These are the activations of a small neural network, seen along a few directions. Each row is one input.
Each table varies a few parts of the input and shows all the possible inputs, shuffled.
A made-up example of a description, with smaller parts first: one of 3 separate values, together with either a single point or one of 9 places around a ring or (one of 6 places along a line, together with one of 8 places around a ring).
Shared parts are said once, and a part with two or three values counts as separate values.

Other details of the inputs shift rows strongly along three fixed directions, in all tables alike. That doesn't count.
To show where, the next rows are all for the same input, with only those details redrawn:
[-10 -25 -41 -25 -56 -26  70   5 -38 -13  59   8  29 -54]
[ 37   6  -8 -23  56   4  27  53  28  36 -24 -22 -41 -25]
[-10 -25 -41 -25 -56 -26  71   5 -37 -13  59   8  29 -55]
[-19  -7   7   0  -8 -48 -48 -32 -37  51 -25 -38  12  73]
[  9  21   8  30   6 -15  -7 -48 -26 -37  29  58 -46  -4]
[ 38   6  -8 -23  57   4  27  53  29  36 -23 -22 -42 -26]
[ -7   9   1  23 -21 -29  -8 -54 -43 -27  34  43 -17   8]

Rows:
x1: [-34 -22   9  26 -35 -12 -86  -1  -3  32 -30 -32  35  70]
x2: [ -9 -12  14 -17 -24 -32 -60 -40 -26  25 -52 -41  26  68]
x3: [ 14  29   6 -34  68  26  23  66  37  18 -12 -13 -17 -22]
x4: [ -6  -5  23  11 -27  -6  -3 -72 -32 -43   8  39  -1  -3]
x5: [-16  17   0  18 -25 -33  -7 -57 -34 -25  44  37 -27   8]
x6: [-63 -18 -46  -5 -58 -16  47  20  -6 -36  66  11  45 -84]
x7: [ 33   1   7 -32  57  23  32  31  54  27 -51 -23 -28 -33]
x8: [-47 -13   9  36 -18   1 -34 -47 -11 -46  41  33   2 -18]
x9: [ 19   5  33  33  -8  21   3 -57 -21 -54 -15  59 -28  -5]
x10: [ -5 -12  -6   4 -28 -28 -50 -33 -25  44 -26 -43   7  89]
x11: [  9 -34 -34 -38 -69  -4  60   0 -36 -42  22   9  51 -64]
x12: [ 43  -8  -3 -14  49  30  37  43  41  41 -25 -29 -47 -12]
x13: [ 33  14   7 -17  18  13  53  23  15 -45  -2  42 -38 -75]
x14: [  2  27  28   4  30 -19 -32 -24   9   8 -53   6 -28  28]
x15: [ 50   5 -29 -11  22  20  40  16  20 -29  30  31 -48 -61]
x16: [ 36  19   8  23  10   4 -44 -16   9  29 -22  -5 -44  56]
x17: [-55  -5 -32 -53 -28 -26  30  34 -14  52  12 -65  85  15]
x18: [-10  -3  -8  -3  65  31  -1  51  70  22 -19 -32 -26 -47]
x19: [ 40  -3 -13  -5  32  27  56   6  19 -19  33  31 -47 -67]
x20: [  9   9  18   9  40  -6 -34 -39  10  32 -11 -15 -49  40]
x21: [-28  -6 -53 -25 -59 -34  76  -5 -18  -8  72   6  20 -55]
x22: [  2 -21 -14 -19 -87  -5  74  19 -35 -23  20  16  46 -54]
x23: [ 12 -31 -27 -18 -56 -39  38  38  10  27  14 -89  98  21]
x24: [-50 -19   2   8 -14 -25 -92 -16  -4  24 -22 -47  28  57]
x25: [ -5  10 -31   8  22  28  15  32  53 -49  33  31 -32 -85]
x26: [ 10  24  39  21  34  34 -35  -8   9  20 -20   7  -8  56]
x27: [-20 -13  32  39  33  20 -59  -2  24   5 -37   0 -19  32]
x28: [-10  47  -6  16  16  15 -19 -45   2 -51  41  57 -16   6]
x29: [  3  17  33   7  58  24 -41 -18   0  11 -22   4  -2  43]
x30: [-10  -3  16  33  22  14 -74   9  25  -3 -40   0 -21  36]
x31: [-35 -38 -46 -49 -40 -33  43   3  -2  74  20 -81  50   7]
x32: [-35  -1  16  53 -44  -4 -31 -15 -17 -41  27  54   5  -4]
x33: [-16 -43 -14 -56 -47 -33  32  32 -37  44 -41 -68  79  -3]
x34: [ 10  25  -3 -29  76  41  27  43  55  28  -8 -22 -14 -20]
x35: [  1  17   6  38 -45 -18  -2 -45 -36 -18  36  46 -21  19]
x36: [-24   3  29  39  26   3 -61  15  15   2 -40   7 -21  29]
x37: [ 39  18  48  50  41  -8 -23 -20  37   2 -17 -23  -3  53]
x38: [ 28  23  -8 -39  66  38   8  60  46  14 -12 -21 -16 -13]
x39: [ -4  12  -3   7 -36 -17 -13 -67 -19 -49   8  43  -2   1]
x40: [-57 -51 -25 -28 -40 -27   0  54 -16  39  -8 -64  82 -16]
x41: [ 34  16 -33 -30  50   5  18  37  60  39 -12 -32 -50 -17]
x42: [ 52  -1   1  -7  39  33  33  45  44  51 -19 -27 -45 -12]
x43: [ 16 -16  13  10  44  47   0  73  64  26 -30 -17 -23 -30]
x44: [  8  31   9  26   3  30 -16 -29 -13 -59  24  65 -14  17]
x45: [-21  -7  20  47  14  18 -37 -37  -2 -55  21  54 -17 -26]
x46: [-36   9  20  -6   7 -23 -56 -16 -39  35 -26 -27  50  78]
x47: [-23  24  16  24 -20   3  -4 -29 -38 -44  29  56  14  23]
x48: [ 17 -27 -30 -23 -94   7  65  10 -28 -32  24  13  47 -52]
x49: [ -9  29  23  19  23  26 -10 -49 -10 -47  42  56 -16   0]
x50: [ -9   7  -6   9  25  21  23  46  34 -48  31  37 -34 -91]
x51: [ -9  17  -1   9 -11   8 -24 -44 -36 -49  36  47  22  15]
x52: [  3  44  28  37  -2  21  -8 -19 -17 -44  30  73 -14  12]
x53: [ 57  -4  23 -14  36  44  31  48  39  29 -62 -18 -27 -24]
x54: [ -3 -48 -27 -52 -69 -12  30  31 -25  36 -42 -71  72  11]
x55: [ -5 -24 -57 -35 -66 -19  61  -7 -20 -19  75   0  20 -50]
x56: [-11 -27  30  -6 -11 -20 -46 -50 -38  33 -61 -37  38  61]
x57: [ 14  21  31  32 -14   3   0 -39 -28 -60 -17  66 -31  -6]
x58: [ 17  37  12  32  -6  33 -20 -25  -9 -47  30  65 -12  18]
x59: [-20  -5   9   9 -22 -40 -39 -26 -33  51 -29 -37   7  85]
x60: [ 34  34  44  48  34 -26 -24  -1  28  -5 -19 -15  -5  50]
x61: [ 38   5  -8 -24  56   4  27  54  29  36 -24 -22 -42 -26]
x62: [-43 -59 -39 -34 -46 -16 -11  46  -7  30  -3 -67  81 -12]
x63: [ 27   7  11 -20  65  56  31  60  42  21 -25 -14 -12  -8]
The inputs of x48 and x22 match in every part but one. If x11 is changed in the same way as x48 into x22, which row does it become?
Answer: x33
The inputs of x7 and x14 match in every part but one. If x20 is changed in the same way as x7 into x14, which row does it become?
Answer: x5
Describe the family of inputs behind these rows.
Answer: one of 3 separate values, together with either a single point or (one of 4 separate values, together with one of 5 places along a line)
Change only the place on the line of 5 in x53. List by row number the other rows that result.
Answer: x4, x7, x9, x56
Change only the choice among 4 separate values in x62. List by row number the other rows that result.
Answer: x11, x15, x51
Change only the choice among 3 separate values in x19. List by row number the other rows that result.
Answer: x15, x61
Change only the choice among 3 separate values in x28. List by row number the other rows that result.
Answer: x17, x34

Rows:
x64: [   2  -10    7  -38   45   -3  -22   58   31   97  -67 -105   36   65]
x65: [  2  -7  -5  -1 -40 -26   3 -31 -34   7   6  -4  12  24]
x66: [ 19 -32 -26 -30 -33  18  73  61   9  -9   8 -11  30 -69]
x67: [ 12  -1  17  11  18  14 -10   4  16 -14 -21   9 -13 -13]
x68: [-36  -9 -14   8 -27 -21 -20 -19 -14   0  24  -6  19  10]
x69: [ 24  23  11  12  14  18   8   2   5 -19  10  27 -12   4]
x70: [-32 -10  -7  12 -28 -25 -18 -18 -15   0  22  -7  22  10]
x71: [ 18  23  12  12  16  18   8   1   8 -17   9  24 -11   2]
x72: [ 23 -21 -36 -41 -27   1  88  45   6   5  24 -15  12 -67]
x73: [ 17  10  -1  -2  22  -1   1 -15   8   2  -3   8 -33  -4]
x74: [-14 -18   6  10 -43  -9 -10 -19 -24  -9  -7   1  31  14]
x75: [ 21   8   5   2  22  -4   6 -13   7   0  -7   5 -31  -3]
x76: [  6   0  12   9  19  16 -17   0  16 -12 -20   9 -17  -7]
x77: [-40 -12 -12   6 -24 -17 -23 -21 -17   3  22  -5  19  11]
x78: [-27  -2  -3  -4 -20  -2  -8 -26 -23   0  23  -1  34  24]
x79: [  1  26  12  -8  30   1  -5  14  -7 -12 -21  26 -20 -10]
x80: [  4  12   6  19  18   1 -16  10  18  -2  -3  10 -28   0]
x81: [-17 -12 -11  -9 -27 -21  -2 -39 -29   8  13  -4  11  13]
x82: [  2  -3  12   6  20  21 -17  -1  12 -11 -19  11 -17 -10]
x83: [ 10  12   4  19  15   1 -15  12  14  -5  -1  13 -30   1]
x84: [  7  22   8   7  28  18  -5  -6  13 -12  10  17 -13   5]
Describe the family of inputs behind these rows.
Answer: either a single point or (one of 4 separate values, together with one of 5 places along a line)
Change only the choice among 4 separate values in x84. List by row number the other rows that result.
Answer: x68, x73, x76

Rows:
x85: [  1 -14 -18 -39 -23 -19  36   3 -20  35  -3 -32  28  10]
x86: [  -3   -5  -37   11  -40   19   73   -8   -2  -86   93   80  -15 -108]
x87: [ 15  13  12  16  24  14  -8  18  15  -3 -12  12 -18   4]
x88: [ 19   9  22  12  23  21 -15   8  19  -5 -23   4 -13   8]
x89: [ 12 -14 -16 -27 -33 -18  38   8 -16  29   5 -38  29  11]
x90: [-19 -18 -19 -15 -24  -6   5  19   2  29  11 -39  40  12]
x91: [  1  19  11   5  38   9 -15   3  17  -2 -11   7 -20  -1]
x92: [ 36  11   4   1  23  -5   2  -9   5  11 -20   0 -40   3]
x93: [-21 -14 -15 -30 -23 -10  13  25 -13  21  -4 -30  40  -1]
x94: [  9  16  15  17  29   9 -16   8  22  -5  -6   4 -18   8]
x95: [-25 -21 -21 -31 -13  -6  16  22  -6  26  16 -35  39  -7]
x96: [ 10   5   6  15  24   5 -17  10  12  -5 -18  16 -30  -4]
x97: [ 10  11  17   0  31  21 -15   2  11  -6 -27   8 -16   1]
x98: [ -58    1   21   56  -59  -47  -79 -111  -62  -35   26   36   20   67]
x99: [ 13   0  17  10  23  14 -18   3  17  -5 -28   7 -25  -4]
Describe the family of inputs behind these rows.
Answer: one of 3 separate values, together with either a single point or one of 4 places along a line
The inputs of x85 and x92 match in every part but the choice among 3 separate values. If x91 is changed in the same way as x85 into x92, which row does it become?
Answer: x98
